These are the activations of a small network on made-up records, seen along a few directions, one row for each record.
Records have a field called N. Each example row is followed by its value.
The largest differences between rows may come from other fields.
(in the rows, 500 means zero)
Random noise pushes rows far along 11 fixed directions. That doesn't count. These rows show it; they differ only by the noise:
[333 591 407 606 428 572 171 532 422 355 393 489 525 628 318 492 396 734
 446 536 332 439 672 489 365 592 510 591 539]
[489 578 461 671 647 599 517 622 447 419 571 570 619 597 399 406 541 371
 452 516 490 478 670 564 559 602 509 366 545]
[544 670 309 737 573 446 730 770 399 539 573 608 620 499 590 405 414 491
 507 480 446 681 481 642 519 581 755 525 430]
[403 685 562 422 546 460 525 483 454 659 242 344 583 762 331 264 486 516
 559 458 285 542 676 517 448 594 416 431 472]
[456 473 677 571 588 548 638 440 391 357 608 528 311 495 450 501 355 606
 385 168 509 445 721 478 637 511 527 682 449]
[416 395 590 397 507 538 511 324 398 458 498 521 425 464 496 691 453 604
 539 387 603 385 527 332 427 476 431 563 618]
[502 536 729 467 667 529 619 410 489 591 477 368 455 612 387 337 581 400
 489 384 506 444 657 485 671 511 320 364 423]
[565 542 551 431 492 480 679 394 565 604 402 455 582 572 558 389 533 596
 635 528 587 419 429 528 476 564 466 628 560]
[474 470 614 411 693 558 625 471 444 547 513 541 652 622 437 446 483 346
 525 396 579 413 605 484 546 577 432 391 589]
[351 449 673 323 469 583 443 356 597 487 372 264 311 555 433 475 697 373
 538 457 488 300 538 379 540 400 256 297 444]
[375 687 584 847 658 607 426 473 483 515 479 435 302 261 434 489 693 684
 389 696 391 615 433 432 556 364 515 382 353]
[355 637 442 582 609 511 432 665 570 602 593 472 627 586 463 411 531 432
 337 555 366 628 508 587 701 467 618 336 461]
[802 485 463 614 614 401 435 555 376 726 618 431 722 555 484 422 553 495
 671 699 757 477 420 548 600 613 268 305 366]

[625 607 475 576 538 413 316 440 442 729 440 434 660 572 418 446 550 667
 562 740 511 572 465 501 501 557 357 437 463]
n8
[617 617 423 730 725 450 540 711 302 617 548 658 826 548 457 362 311 535
 532 551 505 643 536 635 473 671 611 493 438]
n4
[238 629 447 477 400 628 657 536 650 330 328 504 426 533 531 430 568 433
 468 458 310 453 538 524 354 473 682 596 639]
n1
[653 399 425 409 470 492 505 447 603 531 617 618 687 540 581 582 563 454
 528 625 676 455 435 533 530 549 495 534 719]
n5
[585 557 518 417 420 470 607 363 544 520 373 528 529 607 483 462 592 484
 562 562 478 531 585 470 429 558 462 557 658]
n3
[497 398 607 535 450 625 457 332 771 407 627 398 348 328 590 520 710 582
 484 638 716 259 315 508 658 377 382 580 504]
n1
[626 617 488 556 385 325 279 298 505 802 478 265 491 561 404 511 649 778
 528 792 465 690 466 429 611 450 285 438 509]
n4
[579 661 317 728 418 488 645 688 648 448 530 594 584 445 656 364 560 554
 499 670 451 609 383 692 514 553 746 648 479]
n3
[516 424 606 461 540 563 521 265 578 496 630 566 477 439 504 679 639 525
 415 570 669 432 516 392 613 427 417 527 714]
n6
[667 376 531 398 505 415 509 453 406 550 533 653 651 469 564 565 285 642
 559 459 636 511 418 512 408 584 545 727 553]
n7
[433 408 671 348 568 499 546 338 518 565 553 458 370 454 485 633 559 414
 403 378 508 521 536 371 614 355 414 413 564]
n2
[372 511 491 537 503 553 266 613 690 528 440 406 554 393 576 373 480 684
 493 647 458 410 178 630 520 447 596 571 284]
n8
[368 402 569 339 472 526 257 365 523 541 417 427 508 462 443 586 476 631
 529 557 513 399 401 395 403 457 393 496 530]
n7
[767 586 427 768 392 382 517 560 337 439 542 453 345 524 435 402 409 726
 524 461 481 625 659 587 536 615 472 694 317]
n6
[452 518 440 500 381 463 313 420 654 522 686 479 468 526 498 622 582 584
 290 613 433 649 499 475 723 395 561 496 657]
n9
[468 479 336 241 298 408 502 585 564 625 310 363 655 645 620 456 468 437
 734 547 518 383 308 523 298 545 479 477 493]
n2
[327 711 433 721 378 656 387 468 584 295 279 404 296 472 393 404 726 594
 507 691 283 439 601 462 320 486 488 466 541]
n9
[412 378 500 432 528 513 277 660 489 479 574 487 561 451 555 533 311 558
 477 424 560 383 349 535 513 493 551 505 294]
n5

Here are new rows. What is N for each?
[501 478 634 579 574 562 614 549 533 414 419 527 405 313 604 386 453 572
 567 446 546 402 344 557 437 491 570 632 275]
n3
[364 532 483 378 549 495 671 578 371 474 399 583 602 644 462 470 283 458
 526 257 415 497 636 509 374 606 632 600 570]
n6
[399 466 518 341 470 386 374 449 490 744 457 373 510 430 580 622 488 568
 541 563 504 556 281 397 506 355 442 386 403]
n4
[325 481 567 363 633 539 541 467 452 558 524 492 448 547 391 623 617 182
 369 422 396 620 629 363 593 389 456 151 600]
n6
[512 461 394 329 380 402 418 504 414 551 438 480 532 654 453 568 410 477
 548 419 437 533 599 463 410 551 461 472 558]
n5
[478 439 336 391 353 495 335 683 592 467 493 432 620 607 568 468 485 407
 584 558 536 350 396 578 445 554 500 424 430]
n5
[271 626 443 397 423 469 453 535 441 496 364 420 479 700 389 460 401 491
 456 352 236 563 708 458 431 521 555 462 553]
n9
[362 346 522 371 603 624 581 698 659 353 612 558 564 447 632 450 477 152
 473 342 565 327 369 602 584 463 625 362 444]
n9
[563 540 617 781 657 505 477 527 411 499 663 518 346 302 473 485 423 737
 354 450 500 633 500 531 672 463 570 594 294]
n5
